Each row below holds a small network's activations on one input, seen along a few directions.
In each table, some parts of the input vary, and every possible input appears once, in random order.
Descriptions start from the smaller parts, as in this example, which fits no table here: one of 4 places along a line, together with either a single point or (one of 2 separate values, together with one of 5 places around a ring) or one of 11 places around a ring.
Shared parts are said once, and a part with two or three values counts as separate values.

Rows:
R1: [ 18 -36 -10 -19  36  14  20 -32  25 -10  47  10 -30 -16]
R2: [  9   6  -1   7  31 -17  21 -35  18  21  16  -8  -4  40]
R3: [  7 -27  26   1   8  -9 -27   6   7  16   1  12  35  41]
R4: [ 13 -30  20  18  -3  -9 -20  -2   2  31  -2  16  29  40]
R5: [  4  13  13   0  33  -7   3 -36  22  27  17  -5 -19  30]
R6: [ 20 -76  20 -15   3  29 -14  18  10  -3  27  17  -8 -27]
R7: [  6   6   4   1  36 -23  16 -28  17  14  19 -11  -5  38]
R8: [ 21 -61  10 -30  18  18 -16  25   6   4  15  41  -1 -38]
R9: [-37  73 -46  14 -41  -8  36   4 -39 -41 -50 -24 -18 -25]
R10: [-28  52 -13  30 -79   3  -5  42 -45 -39 -62  -8  21 -23]
R11: [ 12 -23  31   9   3  10 -36  -4   6  33  -3  11  14  38]
R12: [-28  58 -40   3 -28   4  37   9 -35 -40 -27 -37  -8 -60]
R13: [-23  60 -29  16 -39 -19  34  -4 -36 -40 -31 -37  -8 -42]
R14: [ 23 -73  13 -13   4  28 -19   3   6  -1  33  29   3 -16]
R15: [ 13 -30  26  10   0  -9 -21   2  -1  22  -5   7  29  41]
R16: [  8 -23  20   0   6  -6 -30  16  11  13   9   9  33  42]
R17: [ 17 -37  -1 -19  32  10  23 -20  33  -7  41   0 -37 -28]
R18: [-26  83 -36  16 -48  -7  30   8 -27 -40 -47 -32 -16 -21]
R19: [  3 -23  15   3  -3  -6 -37   9  10  28   9  17  20  42]
R20: [  2  11   7   5  35 -12  11 -40  23  25  13  -7 -12  33]
R21: [ 10 -14  28   1   1  12 -42  -1  11  35   6  15  12  32]
R22: [ 18 -24 -12 -35  48   3  23  -7  24  -6  32  19 -36 -37]
R23: [-24  27  -5  25 -70  -8   2  33 -57 -44 -44 -11  23 -37]
R24: [-18  68 -42  -8 -16   6  36  13 -31 -29 -34 -37  -4 -71]
R25: [  5  16   8   0  36  -1  -1 -34  30  27  24  -2 -21  29]
R26: [-29  46 -19  24 -74   2   2  45 -55 -45 -60  -8  15 -27]
R27: [  2  12  -1  -3  39 -21   4 -17  28   9  25  -9  -6  39]
R28: [ 11 -33  -8 -23  41   3  30  -5  39  -5  34  14 -41 -38]
R29: [  7 -24  27   8   3   2 -28  -2  -4  30  -4  11  22  41]
R30: [  1   6   0   2  43 -19   8 -22  21   8  18 -13  -7  41]
R31: [  5  16  -3  -1  27  -7   2 -35  30  25  25   5 -15  30]
R32: [-22  35 -17  -5 -51  19   3  54 -55 -28 -49 -13  25 -68]
R33: [-23  26 -14   7 -63  16   1  41 -57 -43 -41 -23  18 -57]
R34: [  1  10  -4  -3  29 -15   6 -27  34  16  28   1  -9  37]
R35: [  9 -18  18   2  -9   7 -39  -3  10  35   5  19  16  35]
R36: [ 12 -73  13 -25   8  18 -12  27  19   3  16  32  -8 -38]
- Describe the family of inputs behind these rows. => one of 2 separate values, together with either one of 4 places along a line or one of 5 places along a line or one of 9 places around a ring
- The inputs of R31 and R35 match in every part but the choice among 2 separate values. If R13 is changed in the same way as R31 into R35, which row does it become? => R23
- A walk changes only the place on the ring of 9. It starts at R16 and steps to R19. List the rest of the walk in order. => R35, R21, R11, R29, R4, R15, R3
- Which other rows does R2 become when the place on the ring of 9 takes its other values? List them by row number. => R5, R7, R20, R25, R27, R30, R31, R34
- Which other rows does R6 become when the choice among 2 separate values takes its other values? List them by row number. => R17

Rows:
R37: [ 22 -52  26 -14   5  13 -57  32  30  26  24  45  12  25]
R38: [-29  72 -46   1 -25   2  45  -9 -26 -41 -17 -32 -23 -67]
R39: [-21  83 -24   8  -8 -27  28  -4 -22 -12 -34 -32   2 -13]
R40: [-13   4  -9  19 -83   7   6  46 -46 -44 -62   8   7 -44]
R41: [-29  16  -8   6 -75  30   8  49 -47 -38 -43  -3  11 -79]
R42: [ -8  33   0  15 -57  34 -16  50 -46 -23 -55 -11  23 -47]
R43: [-21  24   2   4 -53  -4 -17  49 -45  -6 -58  -8  37 -21]
R44: [-30   4  -5  19 -66  -3  -7  42 -54 -40 -38 -20  37  -7]
R45: [-17  65 -41  14 -34 -16  53 -13 -21 -50 -37 -18 -27 -32]
R46: [  7 -16  11   8  57 -16  -4 -54  39  48  37   9 -24  63]
R47: [ 18 -66  40   5  15   8 -48  -8  16  49  27  41  20  56]
R48: [ 29 -91  25 -22  45   6 -23   8  16  21  35  38  23  13]
R49: [ 24 -18   9  -6  56  -4   8 -56  51  37  44  -3 -19  49]
R50: [ 33 -82  44 -16  28   6 -36  -1  29  33  47  29   8  18]
R51: [-15  85 -37   2  -9   5  21  -4 -30 -25 -28 -42 -21 -34]
R52: [ 23 -34   0 -19  84 -13  29 -33  51  20  45   8 -24  19]
R53: [ 19 -28  17 -15  70 -11  14 -49  54  31  57  -1 -36  25]
R54: [-26  63 -31  18 -20 -27  41 -12 -25 -48 -14 -39   0   2]
R55: [  0   8 -11 -22  55  -8  -9 -23  51  23  37   5 -37  34]
R56: [ 35 -69  38  -5  15  18 -36 -11  25  39  33  27  30  42]
- Describe the family of inputs behind these rows. => one of 2 separate values, together with either a single point or one of 4 places along a line or one of 5 places around a ring
- The inputs of R54 and R44 match in every part but the choice among 2 separate values. If R38 is changed in the same way as R54 into R44, which row does it become? => R41

Rows:
R57: [  3 -24  26  22 -30  -5 -37  21 -38  20 -31  -8  66  24]
R58: [ -3 -48   9 -18 -34  17  -8  64 -21 -22 -23  19  28 -61]
R59: [-10   5  23  15 -45  -2 -52  24  -8  23 -26  24  20  38]
R60: [-17  22 -32  -5 -17 -14  53   3 -27 -67  -7 -30 -22 -69]
R61: [-19  84 -15  20 -13 -29   6 -19   7   9 -22 -17 -26  28]
R62: [-10 -17  21  26 -54  -9 -34  18 -20   0 -32  27  28  51]
R63: [ 11  16   6 -14  73 -14  21 -49  58  39  44  -5 -46  16]
R64: [ -3 -56  11  -3 -54  12  -1  54 -25 -49 -12   7  30 -59]
R65: [ 26 -90  26 -12  42  -1 -14 -20  46  29  52  48   5  35]
R66: [ -7  44 -44 -24  14  13  36  16 -10 -33 -17  -6 -44 -59]
R67: [  7 -20 -12  -7  72 -33  45 -60  52   9  61   9 -41  25]
R68: [-15  55 -13  39  -8 -18  41 -32 -17 -14 -30 -38   3  39]
R69: [  0   3  28   8 -11   5 -53  29 -26  21 -19   9  58  24]
R70: [ 37 -67  34 -32  42  24 -36 -11  37  40  43  29   1  37]
R71: [ 36 -93  26 -14  47   5 -29 -15  36  29  52  28   6  34]
R72: [ -8  37 -33   0 -30  10  38 -16 -22 -40  -4 -18 -39 -63]
R73: [ 20   4   1 -20  74  -9  25 -47  47  20  54 -14 -46  23]
R74: [ 31 -56  43 -21  41  16 -38 -10  46  58  38  38   1  24]
R75: [  4 -37   8  -1 -36  46 -27  39 -17   2  -7  22   6 -64]
R76: [ -7 -25  32  34 -39   3 -19  15 -34   5 -33   7  48  48]
R77: [-12  58 -23  15  -4 -29  22 -27 -23   1 -27 -51  22  18]
R78: [ 14 -30   0 -19 -21  40 -19  63 -13 -17 -17  28   6 -52]
R79: [-18  27 -39 -21   1  -6  41  12 -16 -42 -25 -20 -22 -73]
R80: [-18  37 -37  -3  -2  25  30 -13 -11 -19  -8 -15 -43 -74]
R81: [-10   1  17   5 -26   9 -53  35  -9  21  -3   8  37  46]
R82: [-11  84 -19  11  21 -21   4 -16 -12   0 -19 -38  15  16]
R83: [-22  81 -21  10   6 -13   1  -9   7   4  -1 -37  -8  36]
R84: [  7 -39   4  -7 -63  36 -15  32 -21 -24 -10  20  15 -51]
R85: [-21  66 -19  29 -27 -33  32 -26  -8 -15 -32 -15 -14  42]
R86: [ 17 -19 -11 -13  81 -27  37 -54  43  12  60 -13 -42  23]
- The inputs of R74 and R63 match in every part but one. If R69 is changed in the same way as R74 into R63, which row does it become? => R82
- Describe the family of inputs behind these rows. => one of 2 separate values, together with either one of 4 places along a line or one of 5 places around a ring or one of 6 places around a ring
- Which other rows does R72 become when the place on the ring of 5 takes its other values? List them by row number. => R60, R66, R79, R80
- A walk changes only the place on the ring of 6. It starts at R81 and steps to R69. List the rest of the walk in order. => R57, R76, R62, R59
